Each row below holds a small network's activations on one input, seen along a few directions.
In each table, some parts of the input vary, and every possible input appears once, in random order.
Descriptions start from the smaller parts, as in this example, which fits no table here: ring(5) and (point or line(9) or (values(2) and line(6))).
Shared parts are said once, and a part with two or three values counts as separate values.

Other details of the inputs shift rows strongly along two fixed directions, in all tables alike. That doesn't count.

Rows:
x1: [  9 -14 -22 -35 -14 -34   5  -4   1   0  18   0]
x2: [ -9  -4  24  14  17  26  -9 -15  -4 -15 -32  -6]
x3: [-10  34 -21  15 -10  18  -1  38 -14  36   4 -12]
x4: [-15  23 -13  17  -7  21  -1  35  -9  35   0   0]
x5: [ 20   9  -2 -16  -4 -22   9  -9 -20   4  18   5]
x6: [-11 -40   4  -8   0  -5  -6 -16  28 -19  -6  13]
x7: [  3 -12  17   7   9   5  -1 -16   7 -16  -4  13]
x8: [  5  -6  15   6  11   3   0 -12   9 -18  -3   5]
x9: [  2  -3 -18 -25 -14 -16   7  15   2  14  20  -2]
x10: [  9  -1 -28 -40 -22 -35  10  10 -12  22  28   2]
x11: [  8  -9  15   9   8  -1   1 -19   8 -24  -5  -2]
x12: [-10 -20   2   5   3   0  -5  -2  26 -15  -8  -1]
x13: [-10  23 -15  16  -8  17   1  32  -2  26  -1 -12]
x14: [-12  15  23  46  18  33  -9  -1   0   0 -22   8]
x15: [ 24   0  -2 -26  -5 -33   9 -21 -16 -12  22  -1]
x16: [ -6  12  23  37  17  28  -8   0   9 -11 -20  -3]
x17: [-12  19 -19 -14 -13  10   2  27 -21  32  -4 -13]
x18: [ 13 -26  18  -5  13 -17  -4 -43  11 -39  -6   7]
Each input here is: values(2) and (point or ring(8)).
Question: The inputs of x14 and x4 match in every part but the values(2) part. If x18 is changed in the same way as x14 into x4, which row does it become?
Answer: x1
Question: Change only the values(2) part in x5. List by row number the other rows that result.
Answer: x10
Question: Change only the values(2) part in x3. List by row number the other rows that result.
Answer: x15

Rows:
x19: [11  3  4 -7  1 -8 11  0  0 -7 12 -5]
x20: [ -2 -12  -9 -16  -8 -21   6   4  15   3  12   6]
x21: [-5 -1  3  3 -2 -3  2  9 11  8 13 10]
x22: [-15 -29  20   5  18  16 -14 -29  21 -36 -29   7]
x23: [ -3   1   1 -16  -6   7   3   5 -12   7  -6  -8]
x24: [  7  10   7  -3   1   5   4   4 -16   7  -4  -1]
x25: [ -6 -12  -8 -17  -7  -3   2   3   2   9   6  12]
x26: [ 3 -6 -3 -3 -7 -6  6 -1  3  6 14 19]
x27: [  8  -2   1  -8  -4 -15   9   0  -2  -8  14  -3]
x28: [-13  17  -4  20   3  30  -7  16  -2   9 -10 -12]
x29: [ 7 13  3  3  3  2  3  3  1 -2 13 -3]
x30: [  0  -9 -10 -16  -9 -12   3  -3  -2  -1   4  -9]
x31: [  3   2  -1   4   0   2   2  13   6  -4  -5 -15]
x32: [ 12  -6 -14 -15  -3 -26   2  -4   5  -7   9  -5]
x33: [ -2  20  10  21  11  25  -7   7 -13  15 -10  -1]
x34: [  1  -9   2 -18  -5 -15   4  -7   1   9   9  16]
x35: [  2 -27  21  11  17  -1  -9 -29  27 -33  -5   4]
x36: [ -1   6  -9   0  -4   7  -4   3  -4   9   1 -11]
x37: [-3  2  1 -3 -3  3  1  6 -3 12  6 17]
x38: [-12   5  -4   1  -2   8  -3   7 -15   9 -11  -4]
x39: [ 11  -3  -7 -15  -3 -13  11   2   5  -7   6 -11]
x40: [  6  10   2   1   5   0  -4   1 -15   7  -3   3]
x41: [  3  10   7   1   9  10   0  -3 -10  -2  -8   3]
x42: [  2   9   0  19   0   5   1  -1 -11   5  -1   4]
x43: [  2 -12 -17 -21 -11 -19   1 -10   1  -2   8  -4]
x44: [ 7  8  9 12 -1  9  2 -1 -4 -1 -2  2]
x45: [ -1 -32  24   9  11  -9  -5 -34  20 -42 -13   8]
x46: [ 13   2  -2  -3  -2 -13   1 -10  -6  -4  11   6]
x47: [  0 -14 -15 -19 -12 -22   3  -9  -2  -4   7  -6]
x48: [  8   0  -2  -4  -1 -18   1  -3   0  -6  15   1]
x49: [ 14   1  -1 -10  -2 -15   2 -15  -6  -5  14   5]
x50: [ -7  20  10  18   8  20  -2  10 -16  14 -12  -3]
x51: [ -9 -36  18  -6  14   1 -15 -33  18 -32 -20   3]
x52: [-12  -7  -2 -12  -5   0  -1   8   3  11   0   9]
x53: [ -1  12   4   8   6   4  -3  -4 -11  10  -8   3]
x54: [  4  15   9  19   2  18   4   3  -5  -2 -10   3]
x55: [ 11   2  -3  -2  -3 -16   2  -9  -6  -3   9   7]
x56: [  3   6  -3  11   4   5  -7   6   9   2  -3 -12]
x57: [  2   6   2  -2   2  -2   2  -2 -18   8   0   2]
x58: [  5  -8 -16 -14  -8 -13  -4  -5  -2   3   8  -6]
x59: [  0 -12  -4 -30  -9 -17   4  -6 -11  -4   1  -3]
x60: [10 13  2  3  2  2  3 -3 -7  0  7  3]
x61: [ -5  -3  -4 -11   3   1  -5  -3  -8   2  -7  -1]
x62: [ 1  1  1  1 -6 -5  2  3  1 11 12 16]
x63: [ 15  -1   3 -25   0 -14  12 -11 -12  -1   4   1]
x64: [-23 -27  31  25  25  38 -13 -22  27 -34 -48   0]
x65: [-2 21  3 24  7 14 -5 10  0  6  1 -1]
x66: [-9 -9 -9 -7 -9 -2  0  9  9 10  2  5]
x67: [-4 -1 -9  0 -7 -1  0 18 11  9  6  7]
x68: [ -4 -13 -13 -11 -11  -4   2   6   8   7   8   8]
x69: [ -5  22  -1  24   8  22  -6  22   4   5  -7 -14]
x70: [-4 -3 -1  5 -2  3  3  8  9  4 14 14]
x71: [ -3  -6  -4  -7  -8   4   3   1   1  -2  -3 -12]
x72: [  0   4  -8  -2  -5   9   6   9  -3   7  -5 -12]
x73: [ -1  13 -13  11  -1  -2  -2  12   6   5  -4  -9]
x74: [ -3   2  -8  12  -1  -5  -2   9   6  -2  -2 -10]
x75: [ 3  6 11 12  1  9  0  7  3 -3  5 -6]
x76: [ -6  18  -4  17   2  12  -1  18   5   8 -11 -14]
x77: [-8 20  5 33  6 17 -2 15 -3  8  0 -5]
x78: [ -5   0  -8 -12  -3  -4  -4   0 -11   6  -5  -1]
Question: The inputs of x23 and x31 match in every part but one. If x52 is changed in the same way as x23 into x31, which row does it become?
Answer: x20
Question: The inputs of x37 and x68 match in every part but one. If x40 is changed in the same way as x37 into x68, which row does it become?
Answer: x58
Question: What is each input in this table made of?
Answer: ring(6) and (values(2) or ring(8))
Question: Change only the ring(6) part in x48. List by row number the other rows that result.
Answer: x43, x53, x55, x73, x78
Question: Change only the values(2) part in x21. List by row number the other rows that result.
Answer: x70
Question: Start at x54 and move only the ring(6) part, one step at a time. The first step leads to x63. Which rows follow, in order?
Answer: x64, x72, x39, x19

Rows:
x79: [  1 -45   0 -20  -1 -31  -8 -27  27 -32  -8  11]
x80: [-16  -1  -1  35   8  29  -6  12  16   6 -31  -1]
x81: [-28 -54  20  23  17  21 -18 -31  56 -53 -33   4]
x82: [ 22 -14   1 -45  -2 -26   3 -14  -7 -13  15  -5]
x83: [ 11  23  -3  16   1   0  -1  -2 -17   6  11  -4]
x84: [-12   5  -6  18  -6  27  -9  16  12   8 -10  -8]
x85: [ 15 -17   5 -21  -3 -28  15 -25  -6 -24  10  10]
x86: [ 15   9 -19 -27  -9 -20   1  -4 -24  14  21   0]
x87: [ 11  13  -8 -16   0  -7  -6   1 -14   3   6  -4]
x88: [  1 -16  14 -17   6  -1   2 -16  -1 -13 -13   2]
x89: [-32  -1   6  43   8  45 -19  21  12  -2 -21  -8]
x90: [ 3 24 -6 10 -2 10  2 36  3 29 24 15]
x91: [ -6   3 -18 -25 -14 -23  10  17 -11  20  21  -5]
x92: [ 5 20 21 23 13 15 -4  0  4 -7 -9 -7]
x93: [ 18  31  -3   1  -2 -12   6   8 -14   2  16  -4]
x94: [ -3  12 -21   2 -10  10  13  25  -2  29   3 -11]
x95: [-11   5   5   9   6  22   0   3 -14   7 -18   6]
x96: [-20  19 -10   9  -4   5  -2  23  -1  28  -5  -4]
x97: [-2 -2  1 -3 -2  4 -1 -7 -8 13 -1  7]
x98: [ 16 -21  10 -13  -4 -33  11 -31   0 -14  17   9]
x99: [ 10   6  12  -3   0  -6  11  -5 -11  -8   4  -2]
Question: What is each input in this table made of?
Answer: point or ring(8) or (values(2) and ring(6))
Question: Change only the values(2) part in x92. List by row number the other rows that result.
Answer: x82
